A small network was shown many inputs. Here are its activations along a few directions, one row for each input.
Each table varies a few parts of the input and shows all the possible inputs, shuffled.
A made-up example of a description, with smaller parts first: one of 3 separate values, together with either a single point or one of 11 places along a line or (one of 6 places along a line, together with one of 8 places around a ring).
Shared parts are said once, and a part with two or three values counts as separate values.

Other details of the inputs shift rows strongly along two fixed directions, in all tables alike. That doesn't count.

Table:
R1: [ 18.0 -22.0  40.9 -16.9  -9.3 -48.9   9.9 -20.0   8.9  -7.7  12.7  -4.4]
R2: [  1.4 -17.8  19.9  11.9 -16.6  -8.4   6.4  16.4  -8.9  32.1 -21.5  -1.4]
R3: [  0.5 -21.0  20.7  -3.2  10.4  12.5  34.2  50.7   5.0  37.8 -10.3 -14.6]
R4: [-16.0   3.6 -16.6 -35.6  26.6 -49.4 -13.7 -46.4  31.0 -57.7 -13.4 -27.4]
R5: [ 11.9 -20.1  22.5  -3.0 -16.2 -13.3 -11.6  21.3 -20.3  33.8  17.4  -6.7]
R6: [  7.9  -9.7  14.4 -17.2  30.2 -41.7 -23.8 -62.7  -0.7 -20.4 -13.8  15.7]
R7: [-35.8  65.3 -54.0  26.4 -12.5  60.1 -14.0   8.4 -16.4 -10.8  61.8  20.8]
R8: [ 20.1 -29.3  35.3 -28.5  27.1  32.1  16.0  20.6 -15.4  70.6  26.3  -1.2]
R9: [-11.2  36.8 -28.7  31.2 -11.5   0.8 -21.8 -42.7  -7.2 -80.4   0.2  25.4]
R10: [ 17.6 -15.2  28.4 -17.9   8.0   7.9  29.3  31.8  17.8  -5.3  -8.9  -6.4]
R11: [-29.9  48.6 -74.7  31.1  -7.6  66.3 -30.5  16.2 -16.0  10.9  31.5  11.8]
R12: [-22.4  49.6 -67.0  51.9 -22.2  42.6 -49.7  -2.3 -29.5   1.7  22.3  23.6]
R13: [ -0.4  -2.6   2.4 -27.1  19.5 -29.8  18.2 -45.9  36.4 -85.6 -19.9  -9.6]
R14: [-14.3  -6.5  -1.6 -14.5  11.8 -10.6  20.0  -2.9  21.8  -1.2 -31.9 -19.9]
R15: [ 17.0 -15.5   7.9   4.2 -22.8  -1.8   0.4  10.6  -9.0  43.8  -8.5  -1.0]
R16: [ 33.0 -24.4  46.0  13.8 -19.7  11.9  15.1  47.9 -16.5  29.5   2.1  10.6]
R17: [ 11.3 -20.0   2.5 -16.6  -8.3  23.5  21.8  31.1   4.1  58.1   1.4 -13.5]
R18: [ -8.9   0.0   1.8  10.2  13.1 -53.8  -6.3 -32.3  15.0 -49.2 -47.7  -2.0]
Each input here is: one of 2 separate values, together with either a single point or one of 8 places around a ring.
The inputs of R13 and R9 match in every part but the choice among 2 separate values. If R10 is changed in the same way as R13 into R9, which row does it become? -> R16

Table:
R19: [  2.3  -8.8  17.6   1.8  15.6   5.3  10.7   5.4  -1.7  -0.3 -18.8   4.6]
R20: [ 10.1  -9.1   4.8  32.5 -38.9  42.7   9.3  67.3 -29.1  64.9  19.1   5.2]
R21: [-15.5  40.7 -31.7   4.1  23.6   1.2 -22.3 -61.4   3.9 -64.4   4.2  23.0]
R22: [ -9.0  26.6 -17.6  15.0  -9.4   2.8 -18.5  -8.2 -11.0 -29.9  20.8  10.6]
R23: [ -9.0  22.4 -22.7   8.8   1.7 -29.7  -9.3 -37.2  19.5 -76.6 -33.6   0.6]
R24: [ 13.7 -26.9  23.8 -13.1 -10.5 -41.3   0.4  -6.9   5.3   6.9   4.1 -14.8]
R25: [  9.2 -12.1  29.9 -20.3   7.2 -41.3  14.6 -26.6  20.0 -44.5  -0.4  -4.7]
R26: [ 26.2 -69.9  63.2 -42.9  14.2 -73.4  24.6  -8.3  23.6  33.4 -52.3 -29.9]
R27: [ -8.5  32.2 -17.8  36.5 -19.6  45.2   7.4  25.7 -12.4 -16.2  12.5  20.4]
R28: [ 20.4 -34.7  40.7 -19.7   1.1 -37.5  27.3  -3.5  25.0 -28.9 -34.3 -13.6]
R29: [-20.1  39.8 -36.5  15.9  -4.5 -21.7 -35.0 -44.0   5.6 -63.1   6.0   8.7]
R30: [ 16.8 -24.3  24.3  -4.3 -12.7 -27.7  13.1   8.6  15.5  -4.8 -25.0 -10.8]
R31: [ 13.0 -12.1  33.6  13.4  -0.7  47.1  28.9  55.6 -23.2  54.9  12.7  13.8]
R32: [-26.4  36.7 -50.5  25.6 -15.1 -24.3 -28.3 -39.5  10.2 -55.2 -28.7   2.1]
R33: [ 44.4 -72.5  71.8 -57.3  18.3 -65.5  18.8 -21.1  23.7  24.7 -21.3 -22.2]
R34: [ -5.5  24.9 -25.4   4.9  12.0  10.8 -26.4 -30.7 -12.6 -19.9  12.1  19.0]
R35: [ -2.6 -14.7  -4.2 -57.4  38.0 -19.0  14.0 -29.9  38.0 -10.1  -4.8 -30.0]
R36: [ 30.6 -47.1  54.1 -37.9  17.5 -20.6  17.3  -8.4   5.2  19.7  -1.3  -5.8]
R37: [ -9.7  10.7 -14.6   3.0 -14.5 -33.8 -23.4 -29.7   1.4 -18.5   3.6  -7.0]
R38: [-13.2  21.2 -33.2   7.8  -1.9  -1.8 -36.4 -36.3 -12.3   3.8   7.9   9.4]
R39: [-15.4  27.2 -25.7  33.9  -0.2  33.1 -18.6  14.2 -19.3  12.7  -3.0  20.8]
R40: [-37.0  43.6 -63.9  -1.1   9.8  16.5   2.5 -14.0  32.9 -55.3 -12.4 -15.8]
R41: [ -1.5  12.2   2.0  23.6 -23.1  47.5  -1.4  41.4 -32.4  25.2  47.7  17.6]
R42: [-28.2  33.1 -44.6  -1.5  -3.3  45.3   2.2  25.3   1.7   7.3  43.0 -10.9]
R43: [-22.6  17.8 -30.7   3.5  11.7  70.1  16.2  53.0  -5.3  49.5  16.3  -6.8]
R44: [  9.6 -28.1  21.8  -0.7   5.1 -13.2   6.5  13.0  -3.9  36.0 -21.3  -5.7]
R45: [ 17.4 -21.0  31.2  10.9  -4.8  38.9  17.0  61.6 -29.0  69.0   6.9   8.7]
R46: [ 10.5  -7.9   0.6  14.9 -16.6  44.7 -11.2  34.6 -39.2  79.5  40.3  13.8]
What do these inputs look like to the network? -> one of 4 separate values, together with either a single point or one of 6 places along a line
The inputs of R39 and R29 match in every part but the choice among 4 separate values. If R45 is changed in the same way as R39 into R29, which row does it become? -> R22
Which other rows does R36 become when the choice among 4 separate values takes its other values? List them by row number. -> R19, R28, R41
Which other rows agree with R20 in the choice among 4 separate values? List them by row number. -> R23, R27, R28, R30, R32, R40
Which other rows does R33 become when the place on the line of 6 takes its other values? List them by row number. -> R21, R34, R36, R38, R46

Table:
R47: [ -9.2   7.8 -16.3   9.7  -3.8  17.0  11.1  17.6   0.6  21.8  -7.9  -4.1]
R48: [-15.8  13.4   1.9  16.3   1.5  15.8  14.3  22.2  -2.1   6.2   3.8   1.5]
R49: [ -6.5   1.3  -0.3 -41.8  26.2 -23.8  -3.4 -25.3  24.9 -13.1   0.0 -18.2]
R50: [  1.8 -12.2   6.4 -13.9   3.5 -29.4  -4.0 -36.6  10.3 -13.2 -27.5  -3.5]
R51: [  3.6  -9.4   1.4  -3.8   3.3 -41.2 -16.6 -26.6  12.6 -12.7 -25.5  -6.1]
R52: [ -5.8  -2.4  -3.1 -12.3  -0.5 -25.8  16.6 -14.0  30.2 -32.5 -17.2 -13.1]
R53: [ -1.9  -2.4 -13.4   4.1   2.0  22.5  -4.8  19.9  -9.0  17.2  -5.7  -2.9]
R54: [  8.5  -4.7  15.5 -10.4  21.0 -21.4   4.0 -26.9  13.0 -31.2 -15.4   6.2]
R55: [  0.8  -0.5  -8.6   3.5 -10.5  23.2   1.9  24.6  -4.6  -1.7  12.5  -4.2]
R56: [ 17.9 -18.4  19.7  -9.9 -12.1 -40.0  -1.5  -7.0  11.5 -10.3  -6.4 -13.2]
R57: [ -2.2  13.8 -10.3   8.4 -21.1  11.2  -4.8  -8.5  -8.7 -10.6  11.4   7.0]
R58: [ 16.8 -24.4  39.4   4.3  -8.7 -11.9   6.7  36.3 -18.5  41.3  10.7   2.6]
R59: [  1.5 -10.6  19.8   5.1   3.8  20.5   8.6  38.7 -15.3  21.7   9.4  -1.5]
R60: [-25.9  66.9 -76.8  40.5   3.5  50.2 -39.7 -29.4 -14.5 -35.0   4.6  34.1]
R61: [  5.5  -9.3  27.4   6.2  -9.1  12.2  10.2  21.6 -24.3  30.7  13.0  10.4]
R62: [ 22.1 -11.1  12.9  -0.7 -11.9  28.6  12.5  22.2  -4.1  22.4  18.0   8.2]
R63: [-11.4   2.2 -15.6  -5.3  13.0  -7.8 -11.2 -28.6  -1.9  -1.2  22.2  -3.2]
What do these inputs look like to the network? -> either one of 2 separate values or (one of 3 separate values, together with one of 5 places along a line)
Which other rows does R61 become when the choice among 3 separate values takes its other values? List them by row number. -> R50, R57
Which other rows belong to the same alternative as R63? List them by row number. -> R49
A walk changes only the place on the line of 5. It starts at R56 and steps to R57. List the rest of the walk in order. -> R62, R55, R52
